These are the activations of a small neural network, seen along a few directions. Each row is one input.
Each table varies a few parts of the input and shows all the possible inputs, shuffled.
Descriptions start from the smaller parts, as in this example, which fits no table here: one of 8 places around a ring, together with either a single point or (one of 2 separate values, together with one of 4 places along a line) or one of 9 places around a ring.
Shared parts are said once, and a part with two or three values counts as separate values.
In the rows, zero is written as 128.

Other details of the inputs vary at random and push rows far along two fixed directions, the same in every table; ignore that.

Rows:
x1: [127 106 158 122 140 156 144 137 135 152 118]
x2: [132 125 121 135 121 121 126 125 124 125 123]
x3: [136 142 122 126 130 124 125 135 128 133 132]
x4: [126 131 125 120 126 125 127 112 128 131 135]
x5: [122 128 121 132 127 121 128 123 128 125 136]
x6: [123 129 120 128 122 122 122 133 130 130 133]
x7: [134 133 129 126 119 128 123 115 122 129 120]
x8: [124 130 122 127 126 124 129 118 127 128 136]
x9: [136 142 123 129 136 122 131 125 126 127 134]
x10: [126 131 123 131 128 125 126 117 126 132 132]
x11: [125  95 150 139 149 146 149 141 139 138 123]
x12: [122 128 125 137 127 122 125 127 131 117 138]
x13: [125 139 132 122 119 131 119 122 128 135 130]
x14: [135 128 125 124 119 124 125 115 124 131 122]
x15: [124 139 133 125 125 129 125 112 127 130 132]
x16: [130 124 121 130 119 119 129 127 125 121 127]
x17: [121 132 125 129 120 124 122 133 129 128 135]
x18: [133 135 123 120 132 120 121 136 125 130 135]
x19: [122 134 127 126 125 126 129 119 127 125 137]
x20: [124 125 121 137 129 120 125 126 131 120 137]
x21: [143 137 123 127 127 120 131 130 123 123 126]
x22: [131 130 124 137 121 125 125 126 122 123 121]
x23: [135 140 124 128 137 121 130 125 126 127 134]
x24: [133 127 124 142 121 124 121 129 125 119 123]
x25: [133  96 156 117 135 148 155 134 134 141 118]
x26: [125 131 121 124 120 125 123 128 129 134 134]
x27: [129 130 126 125 116 124 129 123 125 121 128]
x28: [140 102 155 121 146 141 157 147 130 136 119]
x29: [133 133 125 122 137 118 126 126 122 124 139]
x30: [128 133 128 135 118 125 127 127 124 119 124]
x31: [128 132 125 125 128 126 124 110 127 135 130]
x32: [141 104 155 124 146 142 157 147 131 137 119]
x33: [133 127 122 130 119 124 127 121 123 128 123]
x34: [132 132 126 132 119 127 125 121 121 126 122]
x35: [ 60 142  48  63 190 199 109 132 166  63  35]
x36: [127 126 120 138 125 122 116 134 131 130 131]
x37: [129 125 125 135 118 121 126 131 128 114 130]
x38: [135 139 123 123 132 120 123 135 128 132 132]
x39: [125 125 120 134 123 121 119 136 133 126 135]
x40: [124 135 130 120 124 126 127 113 128 128 136]
x41: [125 136 127 134 127 128 125 117 124 131 130]
x42: [134 108 155 125 154 143 156 142 134 141 127]
x43: [133  91 150 137 140 145 150 146 136 134 115]
x44: [131 126 122 125 117 122 129 123 125 124 128]
x45: [124 133 126 139 129 125 124 121 124 128 130]
x46: [124 134 124 136 123 127 118 131 126 133 128]
x47: [131 131 130 119 115 125 128 117 125 124 127]
x48: [127 131 125 118 120 126 121 122 129 137 133]
x49: [124  98 152 134 147 146 153 138 135 143 123]
x50: [140 129 124 120 128 117 127 131 120 119 130]
x51: [127 132 121 128 122 126 120 127 128 137 130]
x52: [126 131 124 141 125 126 115 134 129 128 129]
x53: [122 107 160 130 142 153 154 136 134 141 125]
x54: [143 138 122 127 127 122 132 130 124 123 125]
x55: [126 130 125 144 130 125 121 125 128 123 132]
x56: [129 135 128 130 116 128 127 123 123 122 124]
x57: [127 136 130 128 127 129 123 111 125 134 129]
x58: [133 137 125 125 137 118 128 126 124 126 135]
x59: [131 135 132 124 116 128 125 117 124 126 123]
x60: [132 106 153 119 151 145 150 152 135 144 123]
x61: [125 130 121 133 123 123 119 131 128 135 130]
x62: [123 139 128 128 120 130 121 129 127 132 131]
x63: [121 137 127 133 121 127 120 133 128 129 131]
x64: [130 129 128 140 118 124 124 131 127 115 126]
x65: [123 133 126 138 122 127 117 136 131 124 132]
x66: [133 133 124 119 131 119 120 136 124 129 137]
x67: [125 135 129 117 118 127 121 122 129 134 134]
x68: [129 132 124 122 122 127 118 120 129 140 128]
x69: [139 100 153 119 147 143 155 147 129 133 120]
x70: [120 132 126 132 126 122 128 123 128 122 137]
x71: [136 141 123 125 131 123 125 135 128 133 132]
x72: [122 129 124 134 121 123 119 137 132 123 136]
x73: [133 134 124 123 138 119 127 126 123 124 137]
x74: [127 128 125 130 117 122 129 128 125 118 128]
x75: [121 136 129 137 126 125 126 123 126 124 133]
x76: [132 121 120 135 120 119 125 131 128 116 129]
x77: [126 136 125 130 122 130 118 127 126 136 128]
x78: [123 133 128 142 127 125 123 127 129 119 134]
Description of these inputs: one of 3 separate values, together with either one of 6 places along a line or (one of 4 places along a line, together with one of 5 places around a ring).
- Changing only the choice among 3 separate values turns x48 into x25. The same change can be made to x6. Which row results? => x16
- Changing only the choice among 3 separate values turns x65 into x78. The same change can be made to x51. Which row results? => x10
- Which other rows does x42 become when the choice among 3 separate values takes its other values? List them by row number. => x32, x38
- Start at x59 and move only the place on the line of 4, one step at a time. The first step leads to x56. Which rows follow, in order? => x30, x64

Rows:
x79: [117 156  62 140 125 112  93 128 127  65 100]
x80: [135 190  85 110 103  90  83  97 112 129 150]
x81: [101  92 147  78 198 206 164 149 158 138  77]
x82: [ 47  81 119 106 182 229 140 149 178 106  48]
x83: [159  99 214 146 123 119 174 131 118 194 188]
x84: [107 160  58 140 136 113  86 137 134  74 109]
x85: [114 166  79 162  91  89  74 112 123 106 146]
x86: [147 185  87 107  90  89  90  92 107 122 137]
x87: [ 80 102 118  65 215 216 160 143 165 114  56]
x88: [154 177 108 119  84  81  98  91 101 134 154]
x89: [168  93 214 145 115 118 180 122 113 185 174]
x90: [165  79 222 138 125 133 190 134 115 192 161]
x91: [122 162  83 160  81  88  80 103 117  95 136]
x92: [184  63 216 192 123  91 182 198 117 168 195]
x93: [183  67 192 182 121  97 178 185 115 143 169]
x94: [117 155 108 169  55  91  82  88 113 123 154]
x95: [118 175  73  90 129 124  95  90 123  97 101]
x96: [ 87 103 118  56 207 219 155 154 167 121  49]
- Describe the family of inputs behind these rows. => one of 2 separate values, together with either one of 4 places along a line or one of 5 places along a line
- Which other rows does x91 become when the choice among 2 separate values takes its other values? List them by row number. => x85
- List by row number the other rows that have the choice among 2 separate values in common with x88. => x79, x86, x89, x90, x91, x93, x94, x95

Rows:
x97: [139  87 165  90 160 174 167 156 140 169 103]
x98: [138 131 144  93 176 138 160 138 128 126 128]
x99: [116  90 132 125 130 147 132 166 142 121 115]
x100: [140 134 140  88 170 142 152 154 134 137 128]
x101: [109 146  93 147 134 108 113 123 127 100 135]
x102: [ 93 171 112 109 113 139  96  95 134 143 138]
x103: [122  62 167 139 157 166 178 151 145 118 107]
x104: [120 128  95 139 115 110 115 112 126  82 129]
x105: [128 149  94 141 111 117  95 143 131 111 115]
x106: [128 136 111 142 124 133 103 152 126 119 108]
x107: [150 154 114  84 135 123 124 143 121 124 119]
x108: [168 108 238 165  45 102 157 104 100 217 199]
x109: [206 143 177 157  48  45 130  98  81 193 210]
x110: [ 92  98 187 111 158 190 167 118 146 164 121]
x111: [112 159  79 144 121 104  95 134 129 108 140]
x112: [181 103 214 204  86  78 151 160 112 199 219]
x113: [119 143  89 136 108 115 100 143 126 111 120]
x114: [122  67 164 136 144 166 175 165 141 132  93]
x115: [130  76 171 150 165 174 173 152 136 126  96]
x116: [154 163 104  89 123 107 122 118 113 107 114]
x117: [104 119 157 111 128 174 149  92 135 140 112]
x118: [150 158 108  94 142 115 136 108 114 100 121]
x119: [121 125 107 146 127 124 133 121 125  97 117]
x120: [114 148 114 103 140 135 110 110 134 150 131]
x121: [109  98 137 140 158 141 145 145 143 113 127]
x122: [115 170  97 111 131 111  98  81 121 129 139]
x123: [131  72 168 140 148 169 170 165 146 132  88]
x124: [120 158  96 149 135 118  93 139 129 114 129]
x125: [104 174 104 105  87 133  84  93 126 138 126]
x126: [123 125 101 134 108 116 112 129 129  95 110]
x127: [128 103 138 148 146 148 152 135 138 109 104]
x128: [107 121 109 138 140 117 120 130 135  98 139]
x129: [120 122 106 131 115 126 108 151 135 112 119]
x130: [126 138 119 108 130 136 126  84 123 129 116]
x131: [116 110 138 149 162 144 144 145 143 118 119]
x132: [121 113 109 131 110 121 120 134 131  97 113]
x133: [125 166  93 100 105 117  85 101 122 140 123]
x134: [142 164  89 105 123 107 115  81 112 113 127]
x135: [112 143  91 138 126 111  99 138 138 106 140]
x136: [110 148  81 136 118 101  90 133 134 100 148]
x137: [131 140 105 145 117 124 107 131 120 103  99]
x138: [127 109 146  99 133 156 142 113 133 150  98]
x139: [117 149 105 152 147 121 107 127 126 103 124]
x140: [130  94 164  96 179 170 170 152 145 170 121]
x141: [190 146 182 163  82  48 137  98  86 196 232]
- Describe the family of inputs behind these rows. => one of 5 places around a ring, together with either one of 4 places along a line or one of 5 places along a line
- Changing only the place on the ring of 5 turns x117 into x125. The same change can be made to x134. Which row results? => x97
- Changing only the place on the ring of 5 turns x119 into x114. The same change can be made to x115. Which row results? => x137
- List by row number the other rows that have the place on the ring of 5 in common with x110. => x98, x101, x121, x122, x128, x131, x139, x141
